Each row below holds a small network's activations on one input, seen along a few directions.
Each table varies a few parts of the input and shows all the possible inputs, shuffled.
A made-up example of a description, with smaller parts first: one of 3 separate values, together with either a single point or one of 11 places around a ring or (one of 4 places along a line, together with one of 5 places around a ring).
Shared parts are said once, and a part with two or three values counts as separate values.
(in the rows, 100 means zero)

Other details of the inputs vary at random and push rows far along two fixed directions, the same in every table; ignore that.

Rows:
row 1: 99,125,129,99,105,113,77,128,139,47,87,96,87
row 2: 83,78,78,127,83,98,115,81,77,141,57,89,106
row 3: 119,98,92,74,107,100,114,80,111,126,125,124,116
row 4: 99,128,129,72,113,104,70,150,118,36,126,99,80
row 5: 104,135,137,110,103,118,70,132,141,34,87,92,84
row 6: 108,65,64,80,124,95,122,72,65,159,113,113,129
row 7: 90,86,93,106,106,80,105,110,78,102,85,89,93
row 8: 122,82,73,91,103,100,131,55,89,161,116,123,131
row 9: 122,118,111,43,125,96,88,118,114,82,171,127,103
row 10: 80,86,95,138,85,95,101,109,96,106,36,78,94
row 11: 113,121,109,60,107,118,92,110,98,79,182,114,99
row 12: 84,86,94,142,97,101,99,100,100,103,32,80,94
row 13: 131,96,79,62,109,105,127,56,101,151,151,138,133
row 14: 94,114,119,79,105,102,78,135,102,54,120,97,82
row 15: 98,69,66,94,100,88,131,66,54,156,134,108,117
row 16: 90,78,81,141,90,90,119,70,79,138,53,87,103
row 17: 100,125,122,97,103,117,75,123,102,43,137,85,85
row 18: 74,91,97,138,82,97,102,102,91,104,40,75,93
row 19: 110,99,87,65,97,107,112,89,105,130,127,123,118
row 20: 119,114,98,73,108,118,105,86,116,106,132,124,118
row 21: 105,78,74,103,99,96,122,66,57,138,133,96,115
row 22: 121,129,118,44,98,107,94,103,129,89,171,132,104
row 23: 111,90,80,89,97,98,126,61,89,149,119,118,121
row 24: 103,95,104,116,100,95,101,99,113,100,74,96,98
row 25: 80,88,100,143,83,86,100,99,93,105,42,75,86
row 26: 83,79,89,119,96,81,104,101,69,103,86,85,93
row 27: 103,138,133,94,100,119,70,126,135,44,112,101,83
row 28: 92,79,76,139,97,103,116,73,83,135,47,89,112
row 29: 111,115,106,47,108,109,88,115,99,78,178,125,102
row 30: 99,122,130,102,93,96,76,134,135,54,88,93,79
row 31: 123,126,109,39,103,117,88,110,131,93,166,136,107
row 32: 97,86,100,110,122,83,94,108,91,92,78,87,96
row 33: 65,80,97,157,107,83,90,126,77,81,13,55,82
row 34: 111,91,79,90,95,111,123,68,86,151,118,119,125
row 35: 78,90,99,141,80,98,101,104,91,106,41,76,93
row 36: 76,107,117,125,98,101,81,130,93,50,89,72,77
row 37: 112,115,100,73,100,117,106,87,110,109,137,122,114
row 38: 92,123,132,110,101,100,74,135,109,32,120,78,69
row 39: 83,79,90,158,85,87,114,82,82,124,32,74,97
row 40: 104,138,142,87,98,101,63,144,150,31,109,100,71
row 41: 94,98,106,114,85,92,101,101,103,104,81,93,94
row 42: 99,96,101,113,99,107,100,102,110,101,71,97,102
row 43: 133,95,77,64,109,106,124,56,99,154,152,140,131
row 44: 74,76,95,137,96,75,101,112,69,94,46,67,81
row 45: 110,79,69,77,95,90,131,65,87,165,117,122,125
row 46: 99,115,125,117,103,98,78,122,133,57,71,89,79
Description of these inputs: one of 2 separate values, together with either one of 8 places along a line or (one of 3 separate values, together with one of 5 places around a ring).
Q: The inputs of row 2 and row 25 match in every part but the choice among 2 separate values. If row 11 is changed in the same way as row 2 into row 25, which row does it become?
A: row 38
Q: The inputs of row 43 and row 28 match in every part but the choice among 2 separate values. If row 15 is changed in the same way as row 43 into row 28, which row does it become?
A: row 36
Q: Which other rows does row 45 become when the place on the ring of 5 takes its other values? List them by row number.
A: row 3, row 13, row 22, row 23

Rows:
row 47: 105,125,119,64,100,107,78,127,121,66,142,115,90
row 48: 106,77,70,111,106,99,131,56,82,153,79,109,124
row 49: 107,129,120,74,99,115,79,117,118,62,149,111,91
row 50: 76,85,93,146,108,87,103,100,98,96,13,70,96
row 51: 99,111,117,96,98,94,85,121,113,80,104,95,84
row 52: 114,133,126,59,102,119,76,120,127,55,168,117,90
row 53: 115,130,124,74,98,111,85,116,123,64,149,110,89
row 54: 72,79,95,148,95,80,105,109,78,94,26,65,88
row 55: 101,80,74,113,87,110,128,64,87,161,83,106,125
row 56: 96,105,113,94,107,93,89,119,109,69,102,96,89
row 57: 126,96,85,76,108,109,121,60,101,147,131,133,126
row 58: 122,93,82,67,94,107,117,74,108,153,127,131,128
row 59: 107,73,74,105,103,92,126,65,87,161,73,114,121
row 60: 93,110,114,93,97,100,83,123,107,77,104,94,86
row 61: 85,105,107,120,95,103,94,111,90,73,79,81,90
row 62: 113,123,122,68,108,96,82,124,127,64,141,116,91
row 63: 103,113,117,105,99,98,92,111,111,69,107,93,89
row 64: 115,90,81,74,110,101,121,70,79,139,148,119,123
row 65: 121,115,115,76,132,123,71,129,108,59,149,104,97
row 66: 124,92,82,68,103,101,119,70,106,152,125,135,125
row 67: 84,108,106,113,88,114,95,118,115,87,62,94,94
row 68: 108,128,126,73,101,101,77,130,129,59,135,111,83
row 69: 95,115,116,103,96,108,84,113,105,73,110,90,88
row 70: 100,105,115,97,103,90,88,118,115,74,103,97,87
row 71: 83,101,106,110,96,95,93,120,93,77,73,84,88
row 72: 99,110,112,126,87,109,90,103,122,87,68,88,96
row 73: 90,101,110,115,91,91,93,118,103,84,74,84,83
row 74: 68,85,92,158,91,93,101,101,72,92,33,64,90
row 75: 92,70,67,100,89,92,125,76,64,157,89,101,115
row 76: 101,109,117,97,105,89,87,120,114,76,103,95,87
row 77: 108,88,78,62,106,99,118,81,77,145,142,123,121
row 78: 89,99,109,124,102,96,94,107,97,72,80,81,89
row 79: 69,84,96,157,93,92,101,101,72,94,34,61,89
row 80: 117,87,80,66,103,91,123,79,87,144,140,125,119
row 81: 96,72,68,115,101,91,129,66,62,148,93,100,120
row 82: 84,101,107,122,97,102,92,109,93,73,81,82,89
row 83: 100,76,73,104,87,103,126,73,89,165,77,110,125
row 84: 99,116,115,108,95,102,87,112,111,73,109,94,86
row 85: 112,128,123,71,108,109,87,116,117,56,147,110,95
row 86: 123,101,88,63,102,106,115,74,93,139,168,127,117
row 87: 86,90,100,162,91,95,101,91,102,102,19,73,91
row 88: 89,70,65,102,97,90,125,77,60,153,88,104,118
row 89: 102,120,113,100,116,109,91,103,124,68,93,98,99
row 90: 111,128,128,81,100,110,79,119,128,55,143,106,84
row 91: 71,79,93,150,97,79,102,109,79,95,27,67,88
row 92: 93,107,112,93,96,101,84,121,109,75,103,96,86
row 93: 86,105,108,121,88,104,91,110,95,78,80,80,87
row 94: 77,83,96,164,92,83,103,98,82,95,34,65,87
row 95: 111,100,76,72,93,126,124,71,96,149,134,130,129
row 96: 119,90,83,77,106,97,121,69,86,143,149,121,120
row 97: 105,114,115,92,112,101,90,111,126,74,86,106,95
row 98: 102,109,111,126,91,105,90,101,122,86,66,90,93
row 99: 87,98,110,115,105,87,92,118,98,79,75,82,88
row 100: 105,121,119,61,107,106,82,125,118,61,143,114,92
row 101: 108,75,71,105,91,94,123,67,92,163,75,111,121
row 102: 120,81,78,68,130,109,100,101,79,128,140,115,118
row 103: 93,99,110,128,99,93,94,106,104,76,81,82,86
row 104: 115,85,79,66,99,95,119,78,89,148,143,125,116
Q: Describe the family of inputs behind these rows.
A: one of 2 separate values, together with either a single point or one of 8 places along a line or (one of 4 separate values, together with one of 5 places around a ring)
Q: The inputs of row 58 and row 72 match in every part but the choice among 2 separate values. If row 59 is changed in the same way as row 58 into row 72, which row does it become?
A: row 57
Q: The inputs of row 53 and row 73 match in every part but the choice among 2 separate values. If row 82 is changed in the same way as row 53 into row 73, which row does it become?
A: row 100
Q: Which other rows does row 94 become when the choice among 4 separate values takes its other values? List them by row number.
A: row 63, row 96, row 103
Q: Which other rows does row 88 become when the choice among 2 separate values takes its other values? List them by row number.
A: row 74
